Each row below holds a small network's activations on one input, seen along a few directions.
In each table, some parts of the input vary, and every possible input appears once, in random order.
Descriptions start from the smaller parts, as in this example, which fits no table here: one of 6 places along a line, together with either a single point or one of 11 places along a line or (one of 2 separate values, together with one of 8 places around a ring).
Shared parts are said once, and a part with two or three values counts as separate values.
(in the rows, 128 means zero)

Other details of the inputs vary at random and push rows far along three fixed directions, the same in every table; ignore that.

Rows:
r1: [145  94 106  97 115 121 160 143  85 148 139 169]
r2: [116 171 151 138 139  96 100 119 121 136  75 136]
r3: [154  99 135 139 124 171 189 110 157 155 115 211]
r4: [114 142 130 121 156 112 112 131 140 137 116  87]
r5: [132 100 147 160 157 152 129 163 184  79 146 112]
r6: [112 126 133 174 143 115 124 143 126 106 114 103]
r7: [150 133 123 115 113 116 122 129 130 109 183 108]
r8: [127 166 108 100  94  97  95  95  50 135 120 120]
r9: [126 131 126 111  78 100 112 147 151 112 167 112]
r10: [112 132 129 125 132  73 136  80  63 174 111 121]
r11: [131 149 133 136 132 136 120 156 183 124 111 120]
r12: [108 106 155 174 177 174 100 156 143 142 134 141]
r13: [151  74 117 161 151 180 214 139 143 160 124 195]
r14: [140 149 124 133 116  96 123 103  83 140 137 114]
r15: [145 153 128 145 157 150 138 109 118 143  97 147]
r16: [142 162 119 114 120 106 111 115  85 142 125 116]
r17: [127 115  98  85 115 123 152 107  90 174 125 142]
r18: [148 143 131 146 160 175 141 111 135 131 101 165]
r19: [141  78 113 166 145 175 197 143 142 149 118 167]
r20: [131 111 114  66 118 118 134 130 125 140 172 130]
r21: [139 151 137 132 119  89 119  71  45 144 114 151]
r22: [107 153 148 174 135 132 112 133 180 105  96 109]
r23: [131 143 136 132 138 142 149 119 141 150  89 182]
r24: [112 130 134 141 140  98 123  98 106 147 110  96]
r25: [145  75 115 123 144 172 207 111 153 173 144 178]
r26: [127 152 134 137 126 132 107 157 178 120 105 109]
r27: [126 110 132 148 136 112 116 176 160  90 163  84]
r28: [111 159 132 115  93 103  88 114 102 127  88 129]
r29: [120 125 135 159 117 160 154 106 145 138  85 170]
r30: [136 107 101 115 115 118 153 143  79 155 120 154]
r31: [144 128 110 122 104 143 127 141 152 107 183 101]
r32: [100 128 145 181 146 122 103 135 128  86  98  95]
r33: [119 171 133 162 153 158  92 112 138 102  83 104]
r34: [130 176 131 146 139 113  92 117  98 132  95  96]
r35: [113 133 150 171 155  93 118 128  93 119  98 121]
r36: [150 127 112 103 103 119 154 108  91 141 173 159]
r37: [141 128 103 122  93 135 148  93  79 142 142 153]
r38: [117  99 118 152 151 172 170  97 147 149 101 146]
r39: [128 127 131 101 118  70 100 125  54 123 121 132]
r40: [157 138 127 102 121 134 114 121 117 118 146 133]
r41: [130 108 102 105 106 124 127 169 123 114 156 116]
r42: [114 138 154 173 181 133 107 142 137 101  75 124]
r43: [149 145 118  91 116 128 108 140 132 110 174 115]
r44: [130  99 122 102 105  90 130 152 103 109 184 127]
r45: [116 118 120 106 111  98 124 111 113 135 156  94]
r46: [116 154 126 154 138 155 149 116 138 157  56 174]
r47: [140 120 124 108  88 104 129 147 151 124 171 126]
r48: [116 120 114 151 143 148 141 134 108 130  83 150]
r49: [114 122 161 170 184 145 119 111 177 111 107 105]
r50: [114 156 154 172 135 110 104 130 159 116  94  98]
r51: [ 97 111 160  74  97 121 146 141  80 148 154 111]
r52: [119 164 165 160 159 132  97 126 164 114  67 137]
r53: [156 114 106 126 110 156 157 126 137 137 165 132]
r54: [115 110 112  86 117 150 103 151 180  95 167  81]
r55: [102 130 142 191 156 127 111 133 131  97  87 101]
r56: [136 137 133 113  92  75 132 109  91 150 133 150]
r57: [141 104 125 122 139 140 124 188 177  94 163 103]
r58: [133 139 122 107 101 139  96 185 207  93 162  93]
r59: [136 123 128  83  76  85 118 136 127 116 185 137]
r60: [ 92 134 145 160 153 127 102 102 146 106 101  82]
r61: [111 129 146 137 154  99 120 104 117 134 119 107]
r62: [132 108 107  84 117 133 121 160 166 124 176  86]
r63: [138  98 130 101 149 172 117 166 218  91 172  98]
r64: [144  77 131 148 171 198 205 101 171 159 118 187]
r65: [127 115 116  87 110  90 113 160  97 109 166 124]
r66: [133 154 130 101 105  86 114 125 103 146 114 146]
r67: [144 124 103 117  98 142 155 112 104 139 160 148]
r68: [ 95 147 131 151 119  55 104 104  37 129  93 112]
r69: [142  80 127 158 149 168 193 123 122 145 111 200]
r70: [104 121 130 143 148 137 125 124 170 114 137  87]
r71: [129 166 152 193 178 135 117 109 144 115  97 103]
r72: [101 144 120 118 147 127 106 129 147 124 119  87]
r73: [138 114 106  97  90 163 143 148 165 132 142 161]
r74: [108 151 145 137 174 113 115 102 112 152  77 115]
r75: [156 111 127  77  96 141 117 167 189 101 177 138]
r76: [131 105 135  97  92 154 111 126 111 186 167 191]
r77: [129  92 104 148 144 194 188 130 122 152  85 195]
r78: [138 154 117 123 125 144  95 155 163  98 154  81]
r79: [129 136 125 143 120 153 105 129 155  83 154  95]
r80: [139 151 100  89  92 117 109 125  94 124 155 114]
r81: [123 111 105 114 120 141 121 187 162  94 162 105]
r82: [120 130 119 104  65  94 110 125 113 118 151 130]
r83: [165 128 110 134 146 186 186 107 125 172 107 187]
r84: [109 128 101  74  99  98 111 103  77 147 133 117]
r85: [143  98 101 107 119 131 163 159 109 145 144 152]
r86: [138 108 109  84 127 123 162 107  99 180 131 155]
r87: [125 133 167 125 121 194 139 180 166  93 160  94]
r88: [136 158 158 169 161 128  97 106 141  94 116  97]
r89: [143 105 121  54 108 105 111 132 121 123 178 113]
r90: [115 162 161 149 120  64 105  74  59 148  68 159]
r91: [118 155 165 165 145 105 104 126 162 106 102 109]
r92: [103 141 153 147 165  95 119  90 111 137 105 111]
Each input here is: one of 4 separate values, together with either a single point or (one of 2 separate values, together with one of 11 places along a line).
The inputs of r23 and r43 match in every part but the choice among 4 separate values. If r82 is changed in the same way as r23 into r43, which row does it become? -> r37
The inputs of r14 and r47 match in every part but the choice among 4 separate values. If r8 is changed in the same way as r14 into r47, which row does it become? -> r73
The inputs of r45 and r31 match in every part but the choice among 4 separate values. If r72 is changed in the same way as r45 into r31, which row does it become? -> r80
Which other rows does r68 become when the choice among 4 separate values takes its other values? List them by row number. -> r22, r67, r70
Which other rows does r17 become when the choice among 4 separate values takes its other values? List them by row number. -> r41, r58, r78
Which other rows does r57 become when the place on the line of 11 takes its other values? List them by row number. -> r1, r30, r39, r41, r42, r48, r65, r77, r81, r85

Rows:
r93: [141  79  99 131 134 150 168 156 158 125 149 140]
r94: [156 142  88  34  77  94 152  43  42 218 150 173]
r95: [118 149 127 139 124 101 116 133  86 119 141  85]
r96: [118  87 112  94 125 125 156 137 102 153 135 155]
r97: [133 150 109 112 134 129 136 103  64 176  90 165]
r98: [134 153 143 175 145 112 111 143 152  91 128  82]
r99: [156 133 122 118 126 126 143  98  82 150 131 170]
r100: [101 126 132 130 126  87  95 147 105 115 150  79]
r101: [136 129 125 115 143 187 107 185 210  94 174  93]
r102: [130 120 126 134 106 154 144 147 180 111 140 156]
r103: [120  72 112  77 109 145 140 181 164 115 205 121]
r104: [103 136 165 172 174  95 104 122 137 114  74 115]
r105: [120 106 147 120 129 103 113 150 153 103 154 122]
r106: [ 92 159 134 131 109 103  85 141 117 108 113  89]
r107: [109 129 143 130 138  61 104 113  78 131  89 120]
r108: [148 133 118  80 136 145 109 101 168 119 196  75]
r109: [147 100 117 118  83 166 141 149 176 104 189 141]
r110: [130  89  97 115 118 114 153 146 117 138 153 132]
r111: [162 112 117 123 138 170 149 132 151 123 143 148]
r112: [124 128 135 126 104  46  83 142 103  99 163  79]
r113: [137 118 113 136  92 146 137 124 139 113 149 154]
r114: [113 114 126 130 109 163 154 132 123 154 100 153]
r115: [118 148 120  89 113 103  98 156 117 132 133 109]
r116: [116 172 162 167 157 122 105 133 166 120  77 133]
r117: [136 120 133 132 156 181 150 115 109 151 116 145]
r118: [151 117 130 133 105 134 164 131 120 132 164 147]
r119: [138 141 148 139 130 146 152 128 142 163  95 188]
r120: [128 123 161 148 161 151 129 133 167 103 136 129]
r121: [123 138 154 207 150 186 115 144 217  82 108 114]
r122: [131 118 132 160 141 166 166 134 120 145 125 121]
r123: [147 117  93  95  94 101 138 150 102 118 184 101]
r124: [148 130 127 168 144 146 144 151 168  98 131 100]
r125: [131 152 142 150 118  91 108 136 126  91 157  92]
r126: [126 156 121 144 126  81 113 120  82 110 121  90]
r127: [121 123 162 193 160 131 114 156 188  97 130 100]
r128: [141 103  97 148 130 197 162 144 184 104 127 147]
r129: [126 130 116  85 107 135 137 152 120 157 140 150]
r130: [142 154 146 170 160 158 157  82  99 181  58 209]
r131: [130 143 127 125 155 172 187  78 170 207  63 179]
r132: [140 136 149 100 108 130 108 169 184 106 167 122]
r133: [102 145 138 122 148  91  91 113  79 119 114  94]
r134: [132 130 124 180 137 163 151 105 138 131  80 165]
r135: [127 122 105 104  96 132 125 164 162  96 144 120]
r136: [114 166 151 137 149 127  87 118  94 140  89 100]
r137: [124 119  97 119 103 145 121 143 133 112 147 117]
r138: [108 124 169 170 169 119 124 124 145 127  90 137]
r139: [120 110 124  98 128 134 139 126  93 135 154 133]
r140: [ 99 129 136 194 188 137 132 133 140 133  74 110]
r141: [151 142 129 143 146 152 139 114 131 147  95 169]
r142: [107 108 143 144 137 124 108 160 140 113 146  74]
r143: [125 135 120 161 154 150 139 155 153 112 128  94]
r144: [153 124 127 113 128 153 131 134 151 107 176 144]
r145: [148 138 109 129 150 161 145 117 125 147  95 165]
r146: [106 127 155 143 161 135 127 107  88 141  92 119]
r147: [139  92 122 139 122 125 164 129 122 145 148 168]
r148: [133 113  83 103  84 129 128 133 116 116 154 129]
r149: [138 125 109 117 138 155 159 143 147 159  93 164]
r150: [143  93 111 112 145 170 163 140 154 116 146 148]
r151: [121 105 115 119  96 160 128 139 125 123 148 116]
r152: [137 157 109  77 106  83  73 140  95 118 152  92]
r153: [120  98 126 121 146 120 133 145 141 118 121 127]
r154: [121  72 116  91 131 136 189  81 136 188 136 163]
r155: [133 145 131 172 200 181 132 118 153 123  77 128]
r156: [139  94 106 101 136 145 161 125 114 138 142 150]
r157: [134 168 133 118 124  82  73 122 101 112 115 101]
r158: [138 123 111 105 140 159 127 140 131 121 158 121]
r159: [141 112 133 122 136 131 147 115 115 132 130 156]
r160: [129 132 119 114  84 101 134 114  89 143 109 166]
r161: [127 123 125 120 108  65  92 149 118  97 162  80]
r162: [116 146 147 151 104 111 131 103  96 150  80 171]
r163: [ 97 155 118 109  97  82  90 133  87 120 111  98]
r164: [128 162 172 185 177 145  91 121 155 100 104 107]
r165: [139  88  83  51  49 163 176 124 190 148 198 145]
r166: [119 135 141  86 105 120  87 176 147 118 158  83]
r167: [117 125 134  85 133 110 101 100 154 109 180  60]
r168: [129 180 146 133 129  81  94  83  53 155  83 154]
r169: [147 128 120 152 176 184 149 122 153 125 102 146]
r170: [107 153 108  86  62  63  78  69  82 124 155  74]
r171: [113 100 116 107 131  90 142 113  71 163 100 153]
r172: [124 138 146 140 153 107 111 111 111 111 101 114]
r173: [124 158 130 118 136 104 104 140 129 122  93 119]
r174: [124 165 156 173 165 132 112 131 165 132  51 136]
r175: [130 155 145 146 105  71 105 119  81 115 145  99]
r176: [125 133 128 104  65  95 149  94  55 168 114 195]
r177: [114 149 157 136 144  87  87 117 117  93 133 101]
r178: [145 105 106  82 119 168 132 152 135 118 198 124]
r179: [126 139 128 184 143 157 119 130 176  97  89 117]
r180: [ 99 160 118 136 113  90 109 112  81 136  66 125]
r181: [136  78 130  91  92 103 149 132 107 151 170 172]
r182: [140 152 148 122 124 128  91 142 154 108 151 117]
r183: [143 122 111 140 131 155 205  73 124 179 129 139]
r184: [105 144 120 134 108 124  88 139 124  98 140  87]
r185: [139 147 147 125 131 111 108 103  91 126 138 138]
r186: [120 122 156 170 149 125 121 146 166 106 138 111]
r187: [106  87 150 141 162 165 150 148 153 141 111 129]
r188: [133  76  96 103 112 130 199  81 120 194 162 154]
r189: [134 126 113 111  86 114 141 125 109 133 112 156]
r190: [147 132 129 109 118 132 118 170 187 110 136 119]
r191: [112 151 169 178 172 110 125  79  82 146  65 155]
What do these inputs look like to the network? -> one of 9 places around a ring, together with either a single point or one of 10 places along a line
The inputs of r167 and r170 match in every part but the place on the ring of 9. If r177 is changed in the same way as r167 into r170, which row does it become? -> r113
The inputs of r129 and r184 match in every part but the place on the ring of 9. If r119 is changed in the same way as r129 into r184, which row does it become? -> r121
Which other rows does r138 become when the place on the line of 10 takes its other values? List them by row number. -> r96, r103, r104, r105, r107, r153, r171, r181, r187
List by row number the other rows that have the place on the ring of 9 in common with r108. -> r99, r111, r117, r144, r155, r158, r164, r169, r178, r185

Rows:
r192: [112 191 138 150 106 101  95  97  83 138  66 129]
r193: [ 98 142 155 164 189 141 125 101 159 132  69 101]
r194: [121 189 141 131 126 109  84  93 139 119 113  85]
r195: [146  69 109 120 115 167 219 120  74 189 137 218]
r196: [154  69 121 106 138 186 176 152 196 123 210 123]
r197: [110 157 146 116 142 103  85 115 149 129 119  88]
r198: [115 118 150 169 161 145 129 166 195  94 101 121]
r199: [106 117 123 135 128 121 177  83  37 197  47 204]
r200: [146  76  95  88 130 190 170 177 200 117 180 128]
r201: [121 152 151 171 155 178 103 144 180  96  97 124]
r202: [141 163 111 167 156 175 192  61  81 204  23 212]
r203: [154  92  98  84 122 188 155 177 209 128 179 138]
r204: [139  86  95 121 133 146 165 132 116 134 162 128]
r205: [119 154 138  97  84  36  73 133  76 126 126 121]
r206: [132 185 134 111  65  41  71 115  68 114 121 118]
r207: [130 171 122  89 105  76  70 110  63 119 138  97]
r208: [106 109 138 130 114  97  51 205 191  25 223   4]
r209: [128 171 152 153 123  87  90 106  84 119  82 149]
r210: [153  56  88  98  75 109 197 127  66 158 184 197]
r211: [123 170 149 127 144 118  78  95 134 111 124  93]
r212: [155  71  79   6  18 118 149 170 109 154 235 171]
r213: [126 121 144 198 215 198 159 146 191 118  92 114]
r214: [113 126 129 115 121  61  95  95  74 121 163  69]
r215: [125 116 166 225 207 181 163 154 200 107  82 140]
The inputs of r214 and r208 match in every part but one. If r196 is changed in the same way as r214 into r208, which row does it become? -> r195
What do these inputs look like to the network? -> one of 4 places along a line, together with one of 6 places along a line
Which other rows does r207 become when the place on the line of 6 takes its other values? List them by row number. -> r200, r202, r203, r204, r213
A walk changes only the place on the line of 6. It starts at r206 and steps to r209. List the rest of the walk in order. -> r205, r198, r215, r210

Rows:
r216: [126 152 139 170 161 150 138 100 152 138  74 134]
r217: [156 114  95  95  96 158 157 130 141 134 164 152]
r218: [117 150 132 122 120 103 120  90  90 160  99 139]
r219: [128 171 150  84  96  48  45 130 101  87 178  67]
r220: [141  81 106  94 115 147 163 153 130 145 162 148]
r221: [130 100 127 138 123 145 161 141 142 124 140 154]
r222: [138 118 113 105 122 160 158 142 145 150 127 160]
r223: [142 101 115 111 119 152 130 174 190  77 202  80]
r224: [101 155 170 202 181 127  67 152 174  70  90  55]
r225: [130 149 121  61  58  34  65 140  75 116 167  96]
r226: [117 124 140 170 163 130 145 125 130 136  78 144]
r227: [125 118 132 139 137 134 125 144 172  98 160  88]
r228: [121 168 122 138 130 110 124  86  50 159  72 156]
r229: [139 125 122 126 113 162 146 136 142 129 128 159]
r230: [117 137 140 178 174 156 102 156 175  89 122  79]
r231: [146 107 111 102  86 147 150 143 147 134 162 171]
r232: [130  93 122 122 129 152 168 128 141 147 150 144]
r233: [ 97 141 147 154 166 113 124  99  92 145  75 119]
r234: [123 138 116  89 107  96 121  86  56 173 102 156]
r235: [136 119 142 157 163 138 150 104 114 148 108 157]
The inputs of r227 and r216 match in every part but one. If r233 is changed in the same way as r227 into r216, which row does it become? -> r234
What do these inputs look like to the network? -> one of 2 separate values, together with either a single point or one of 9 places around a ring
Which other rows does r217 become when the choice among 2 separate values takes its other values? List them by row number. -> r223
